These are the activations of a small neural network, seen along a few directions. Each row is one input.
Each table varies a few parts of the input and shows all the possible inputs, shuffled.
A made-up example of a description, with smaller parts first: one of 2 separate values, together with either a single point or one of 11 places along a line or (one of 6 places along a line, together with one of 8 places around a ring).
Shared parts are said once, and a part with two or three values counts as separate values.

Other details of the inputs shift rows strongly along three fixed directions, in all tables alike. That doesn't count.

Table:
R1: [ 32 -46   5  44  39 -30  -8  42 -16  18   9]
R2: [ 52   1   4  -8  11 -25 -70  74  20   3  16]
R3: [-25  77  23 -32   0  40  10  22  36  48  20]
R4: [-37  52  64 -21   9  46  23  47  32  53  18]
R5: [-28  28 -36 -81 -54  17  17 -83  -3 -66 -16]
R6: [-37  63  24 -15  -2  40  34   1  26  51  14]
R7: [ -48    0  -38  -49  -59    8   50 -122  -28  -66  -45]
R8: [-59 -16  23  29  -7  28  58 -29 -33  17   2]
R9: [ 22  38  28  -3  11   2 -50  72  19  28  25]
R10: [ 39 -51  -2  58  42 -39 -13  37 -30  15  12]
R11: [-62 -10  29  16  -7  38  60 -21 -14  18  -2]
R12: [ 32 -59 -15  28  20 -42 -12  10 -27 -16  -1]
R13: [  19 -106   -8  109   61  -30   28   18  -41   10   -9]
R14: [-37  44  62 -18  -2  44  19 -14  34  50  14]
R15: [-47  49  45 -44 -23  48  14  16  35   9   4]
R16: [ 38  41  -7  -4  11  -3 -48  53  38  28  16]
R17: [ 38 -76 -28 112  63 -38  30  -6 -51  33 -12]
R18: [-56   5  28  -8 -19  34  42 -16  -6  11   0]
R19: [ 36   6 -59 -67 -51 -39 -41 -57  10 -85 -29]
R20: [ 43   9  18  13  28 -24 -45  67   5  24  24]
R21: [-51 -15  -5  48  -2  28  75 -62 -35  22 -21]
R22: [ 52 -10 -20 -54 -13 -42 -67  24  26 -65 -10]
R23: [ 38  34 -51 -81 -42 -14 -70 -10  29 -67  -6]
R24: [-31  54  69  -7   3  54   1  15  45  66  21]
R25: [ 22 -46 -41  49  25 -11   9 -17 -32  -6  -2]
R26: [ 30 -54 -66  16 -14 -40 -11 -61 -35 -62 -39]
R27: [ 43  43 -44 -77 -52 -22 -72 -12  37 -63 -17]
R28: [-60 -54  10  36   3  13  86 -58 -44  -2 -13]
R29: [ 37  -4 -22 -35 -26 -35 -64  10   2 -55  -2]
R30: [ 33 -14  33  53  55  -2 -24  96  15  57  21]
R31: [ 44 -29   1  43  37 -39 -30  46 -19  12  15]
R32: [-51  16  13 -68 -43  22  29 -47  13 -51 -19]
R33: [ 17 -72 -45   4 -21 -46 -15 -41 -38 -74 -20]
R34: [-37  28   1   8   0  34  34 -12   5  32   7]
R35: [-49 -35 -19  40  11  19  86 -73 -45   7  -8]
R36: [ 46  55  -4 -31   2 -11 -52  45  43  16  12]
R37: [ 23 -12   5   0   9 -23 -23  29  -5  -3   9]
R38: [-23  65  24  -3  -3  41  13  20  32  54  13]
Each input here is: one of 2 separate values, together with either a single point or one of 8 places along a line or one of 10 places along a line.
The inputs of R36 and R38 match in every part but the choice among 2 separate values. If R28 is changed in the same way as R36 into R38, which row does it become? -> R11
A walk changes only the place on the line of 10. It starts at R32 and steps to R22. List the rest of the walk in order. -> R4, R28, R1, R12, R37, R10, R20, R31

Table:
R39: [ 13 -10 -15  13   5 -11  -5   5   0  -4   0]
R40: [ -1   5   4 -11  -6  -1  -4  -1  -4 -11   1]
R41: [-14  26   6 -16 -10  15   9 -11   1   1   1]
R42: [ -1  -1   2 -14  -3   2  -1   1   5  -9  -5]
R43: [-21  27  12 -29 -13  13  10   1   8  -4   5]
R44: [  0  -7  -3  -8 -12  -7 -10 -11   0 -19  -4]
R45: [ 10  11 -10 -11   0  -5 -11   7   1  -6   1]
R46: [  8 -11 -22   0  -4 -12   0  -9  -8 -15  -4]
R47: [ -1 -19   1   2   9   4  -2  -6  -2  -1  17]
R48: [-10  -5  18  20   9   5  13   7  -1  24   6]
R49: [15 -1 -7 -1  2 -3 -8 -2  4 -5 -5]
R50: [-24  14  16 -13 -11  13  16 -13  -2   2   2]
R51: [  8 -10   1   6   0  -9 -12   6  -2  -4   2]
R52: [  6  -7   1   5   1  -3 -11  13   0  -2   1]
R53: [-6 14  1 -6 -9  6 -1 -8  5  2  1]
R54: [ 12  -8   1 -12  -2 -11 -10  -3   7 -11  -5]
R55: [ -2  -4   1  -4 -11   0  -5  -4  -1 -12  -2]
R56: [-19  18  16 -24 -16  18   6 -10  10  -6  -3]
R57: [ 54  53  11 -19  20  -7 -72  91  52  30  24]
R58: [  9 -22  -6   4   5  -9  -3  -3  -6 -13  -8]
R59: [  2 -12   3   3   0  -9  -4  -5   1  -4  -2]
R60: [-4  7 13 19 15 11 11  6  5 27  4]
R61: [  4 -27  -7  11   4 -10   2  -8 -10 -14  -9]
R62: [ 13   3 -15 -15  -5  -8 -11  -1  11 -17  -4]
R63: [-5 13 20 -7  1 14  3 11 10 11  2]
R64: [ 10  12  -5  -5   4  -3 -11  10   1   1   3]
R65: [-20  27   3 -21 -19  20   6 -10   7   2  -1]
R66: [  8 -17 -14  11   6  -7   1 -10  -6  -8  -9]
R67: [-14   3   6  -7  -8   9   5   1   2  -2  -1]
R68: [-2  5  8 24 13 10 11 12 -6 29  7]
R69: [-19  26   6 -25 -21  14   6 -19  13   1  -2]
R70: [-15  24   1 -30 -15  16  12 -14  15  -7  -4]
R71: [  5 -24   1  32  16  -5   4  14 -14  12   3]
R72: [  1 -12  -6  24   5   0   8  -6 -12   7  -1]
R73: [-5 10  2  6  7  9 10  8 -4 17  4]
R74: [  1 -19  -6  10   4  -8  -1   0  -6  -9  -4]
R75: [  3 -12  -7 -13  -5  -8   1  -7   2 -22  -7]
R76: [-14  14  14  -7  -2  12  10  15   5  13   8]
R77: [  6 -15 -17  12  -1  -7  -3 -10  -8 -10  -6]
R78: [-24  19  10 -22 -18  15  11  -2   8  -3   3]
R79: [  0  -7 -10  11   5  -1   6  -1 -10   5  -1]
R80: [-13   8   4  11   3  14  14   2   0  17   2]
R81: [ -1   1   0 -13 -16   0  -9  -5   0 -16  -2]
R82: [ 13  -6  -3  -4  -4  -9 -21   5   5 -16  -2]
R83: [ -7   7  -1   0  -3   3   9 -14  -6   2   0]
R84: [ 2 -1  6  1  4 -6 -3  3 -4 -2  3]
R85: [-12  -4   7  -2   0   8  11  -2   1  -1  -3]
R86: [ -5  -6   3  -2  -5  -3  -3  -9   1 -10  -3]
R87: [  7   1 -12  -8  -9  -8 -14 -15   6 -17  -6]
R88: [-3 16  3 -8  1 11  1  6 12  8 -1]
R89: [-18  22   8 -14  -8  11  17 -17   1   7   1]
R90: [ 10 -24  -3   8   6 -13  -2  -8  -5 -12  -7]
R91: [  7   0   0 -12  -8  -9 -16   3   1 -11   0]
R92: [ 11 -16  -5  28  16 -11   5   3 -11  19   2]
R93: [  2 -11 -11  13   4  -3   2  -9  -5  -4  -6]
R94: [  6 -20   0  24  18  -9   5  15 -15   8   3]
R95: [-10  -6  14  23  14   9  14  16 -10  25   6]
R96: [ 10  -1 -10  -7  -5 -11 -13 -11   7 -10  -5]
R97: [  5  -4  -9   7   0  -4   3 -10 -11  -5  -2]
R98: [-17   4   9  -2  -5  12  10   4  -2   6   2]
R99: [  4  -3 -13   4   3  -6   7  -2  -7  -4   1]
R100: [ 13  -7 -15  -4  -3 -17  -7 -14  -6 -12  -4]
R101: [  1  -9  -8  -8  -6  -9  -6  -3   3 -21  -3]
R102: [  3  -4 -18  -9  -9  -6  -7 -14   1 -20  -9]
R103: [ 3 -9  6 15 10 -1 -5 15  0  7  2]
R104: [-20  24  15 -31 -17   9   8 -12   6  -4   2]
R105: [  2 -20 -13   5   8   3   1 -19  -6  -4  12]
R106: [16 -2 -2  2  8 -8 -6  1  7  6 -3]
R107: [ 49  39  -1 -24   9 -12 -64  62  29  10  14]
R108: [ 11   2 -15 -21 -10  -4 -12 -11   6 -21 -10]
R109: [-12   8  -1   0  -4  11  11  -6  -5   8  -1]
R110: [ 2 -5  5 -1 -1 -7 -3  3 -2  4  2]
R111: [-4 -4 11 41 20 12 16 12 -7 35  7]
R112: [-7  9 -2  2  5  4 14  0 -3  6  4]
R113: [-9  3 13 12 14  7 13 17 -7 18  7]
R114: [ 10  -5  -1  -3  -2  -8 -10   5  -6 -11   1]
R115: [-5 16 11  3  3 16  6  3  9 17  1]
R116: [  3  -5 -11 -19 -14  -9 -12  -2  -3 -23  -5]
R117: [ 11  -7 -11   8   1  -6  -9  -5   0  -8  -4]
R118: [  5 -16 -12  -3  -2 -15   1  -4 -10 -21  -2]
R119: [  3  -2  -2   1   1  -3   3 -12   4   2  -5]
R120: [ -2  -6 -10  12   2  -1  10  -3  -6   2   1]
R121: [-20  22   5 -15 -11  13  15 -21  -1   0   0]
R122: [-13  -7  18  21  13   4  23   2 -11  25   6]
R123: [-11  20   8  -5  -5  12   6  -2   4  15   4]
R124: [  7 -21   0  27  16  -9   2  19  -5   8   5]
R125: [  5 -18  -6   9   7 -12   0   0 -15 -11  -2]
R126: [-13   9  21  -1   2  13   8   3   8  13   2]
R127: [-3  6 13 28 16 10  7 14  2 34  8]
R128: [ 14  -8 -12   4  -1 -14 -10  -5  -2  -3  -2]
R129: [ 10  -8 -12   0   4  -4   0  -5   0  -7  -8]
R130: [ -5   1  -2 -15 -10  -1  -2  -5  -5 -14  -2]
R131: [-10  -6  20  25  12   6  16  10  -5  30   8]
R132: [ 3 -7 -9 15  6 -1  3  4 -7  7  0]
R133: [  7 -17  -1  -2  -1 -13  -5  -9   1 -12  -6]
R134: [-5 11  8  0  3 11  9 -7  7 12 -2]
R135: [ 1 -9  3  7  0 -2 -1  4 -8  0  1]
R136: [  2  -7  -6 -16  -8  -7  -4  -4   6 -23  -5]
The inputs of R114 and R97 match in every part but one. If R91 is changed in the same way as R114 into R97, which row does it become? -> R123
The inputs of R65 and R71 match in every part but one. If R79 is changed in the same way as R65 into R71, which row does it become? -> R116
The inputs of R105 and R47 match in every part but one. If R62 is changed in the same way as R105 into R47, which row does it become? -> R136
Describe the family of inputs behind these rows. -> one of 2 separate values, together with either a single point or (one of 6 places along a line, together with one of 8 places along a line)
Change only the place on the line of 6 in R69. List by row number the other rows that result. -> R39, R77, R80, R111, R127
Change only the choice among 2 separate values in R135. List by row number the other rows that result. -> R68
Change only the place on the line of 8 in R42. List by row number the other rows that result. -> R67, R74, R85, R94, R98, R113, R116
Change only the place on the line of 8 in R78. List by row number the other rows that result. -> R43, R75, R76, R101, R118, R124, R136

Table:
R137: [ -9  41  -4 -37 -25   3 -25  -4   1 -17   9]
R138: [-17  22  -9 -34 -25  17   8 -37  16  -6 -16]
R139: [ -9  14  25 -51 -20  14  -7 -17  19 -21  -2]
R140: [ -3  36  -6 -34 -15  21  -9 -11  38 -15  -5]
R141: [ 49 -27 -47   4   2 -41 -40  16 -17 -22  -4]
R142: [-37  21   4  10   9  39  41  11   0  37  12]
R143: [ 18  47  -9 -39 -13   0 -33  32  17 -15  -5]
R144: [-21  25  25  28  17  32  39  -4  12  31  -3]
R145: [-42  -4  47  10  -6  30  39 -10   8  24   0]
R146: [ 70  44 -10 -12  28 -18 -80 104  34  22  14]
R147: [ -4 -34  -5  46  14  -1  29 -33 -15  24   7]
R148: [ 66  51   9  -9  19 -27 -93  90  23  16  30]
R149: [10  5 -3 14 21 13 -2 14 24 29  5]
R150: [-34 -48  15  47   4  -1  33   8 -28   5  -3]
R151: [-46  30  19   5 -13  30  47 -17 -20  29   8]
R152: [ 44 -24 -53   1   6 -33 -38  17  -8 -35 -10]
R153: [ 20  13  13  20  13  -2 -11  11   8  34   6]
R154: [ 55 -27 -31  11   4 -40 -46  -7   1 -18  -3]
R155: [ 26 -25 -10  50  19 -28   1  11 -38   8   4]
R156: [  0 -68  -2  48  21 -20  25   3 -42 -10   2]
R157: [-40  30  19   5 -11  27  45  -8 -21  30  -1]
R158: [  2  28  -3 -35 -19  13 -13 -11  27   9   3]
R159: [ -1 -42 -29  62  31  -3  36  -2 -30   1   0]
R160: [ 26   0 -37  -9  -3 -17 -20   8  -1 -41  -8]
R161: [-25  29 -12 -39 -33   8 -10 -28  -5 -27   8]
R162: [-28   1  32  -5   6  23  29  12 -15  13  13]
R163: [ 10 -15 -23  -9 -12 -15 -23 -42   4 -27   5]
R164: [-20  12   8  19  16  35  33  -6  23  28   9]
R165: [-27  20 -15 -40 -41  13  12 -37  -6 -23   8]
R166: [ 22 -36 -14 -14 -17 -32 -31  13 -10 -51  -4]
R167: [ 45 -42 -16  55  28 -36  -9   0 -22  12 -13]
R168: [ 17  38   2 -33 -12  -1 -51   2  32  -2  12]
R169: [ 24 -64  -5  36  35 -27   0  18 -39 -11   4]
R170: [-29  16  15   7  -5  25  38 -30  -3  34 -10]
R171: [ 30 -37 -25  48  34 -16  -4   4  -3  14 -10]
R172: [ -5 -34 -45  -4 -21 -22  -5 -50 -30 -51   4]
R173: [14 15  3 19 22 11  0 15 22 18 -2]
R174: [ 30  28  38  42  34   2 -17  48  13  66  18]
R175: [  2 -29 -45  -6 -23 -25   9 -43 -38 -42 -22]
R176: [-11  -9  36  20  10   3 -16  32  23  23   0]
R177: [ 16  38  14 -48   4 -33 -11  22  46   4  11]
R178: [ -7  32 -15 -40 -21  15  -8   9  13  -3   7]
R179: [-37  27  13  19   4  33  50  -1 -10  14   1]
R180: [ 15 -57  11  48  16 -25 -14  17   0   2  -9]
R181: [-37   8  14 -46 -43  11   5  -7   4 -34  -4]
R182: [ 31   0  51  28  55   7 -21  68  20  59  23]
R183: [-33  28  12  10   4  30  40   8 -12  40   0]
R184: [-12  17  21 -58  -9  15 -10 -20  19 -22  -7]
R185: [-31  14  11   4  -6  28  36 -29   2  34  -5]
R186: [ 24  20  10  39  44   8 -12  81   5  70  22]
R187: [-25  30   7 -33 -35   9   0 -59   3 -27  -9]
R188: [-47  -3  46  11 -10  28  32  -7  13  21  -3]
R189: [-13 -47  24  34  15   6  38 -23 -17   9  -3]
R190: [-31  -2  20 -39 -40  10   6 -32  19 -29 -14]
R191: [ 11  -3  31  -3  28   6 -11  20  12  17   7]
R192: [  2  21  16 -43 -28  -3 -43  45  24 -24   6]
R193: [ 23 -40 -45  10   0 -27  -5 -43 -11 -39 -33]
R194: [ -5 -41 -17  -7 -22 -29 -26  -1 -13 -55 -15]
R195: [-33   2  46   2   0  28  31  -5  11  24   5]
R196: [-41   1  31  -5  11  29  39   0 -20  13   9]
R197: [-29  30 -11 -41 -39  13  20 -34 -12 -28 -19]
R198: [ 13 -37 -18 -22   6 -23 -14  -9 -27 -49  -7]
R199: [ 8  3 -2 11 14 11  3  5 17 32  4]
R200: [18 12  4 14 17  3 -7 16 13 33 -7]
R201: [  1 -35  -6  55  22  -7  36 -29 -26  18 -21]
R202: [  4 -51 -29  55  22 -14  30  -6 -40  17   6]
R203: [  5 -30 -29   6 -13 -26  -8 -65 -19 -40 -16]
R204: [ 13 -39 -15 -22 -17 -23 -11 -10 -22 -55  -5]
R205: [  8 -18 -29  -4 -13 -15   4 -49  -7 -41 -33]
R206: [ 14  43  -6 -40 -23  -1 -36  22  13  -5  15]
R207: [ 13  37 -19 -37 -10  11 -27  30  31 -19  15]
R208: [-11  39   4 -57 -11 -27  12  17  20 -12  14]
The inputs of R190 and R181 match in every part but one. If R203 is changed in the same way as R190 into R181, which row does it become? -> R137
Describe the family of inputs behind these rows. -> one of 2 separate values, together with either a single point or one of 11 places along a line or (one of 4 places along a line, together with one of 6 places along a line)
Change only the choice among 2 separate values in R185. List by row number the other rows that result. -> R141
Change only the place on the line of 6 in R138. List by row number the other rows that result. -> R140, R154, R168, R171, R185
A walk changes only the place on the line of 4. It starts at R174 and steps to R153. List the rest of the walk in order. -> R154, R147
Change only the place on the line of 6 in R199. List by row number the other rows that result. -> R147, R149, R158, R163, R164
A walk changes only the place on the line of 11. It starts at R198 and steps to R196. List the rest of the walk in order. -> R169, R162, R204, R156, R166, R181, R192, R150, R194
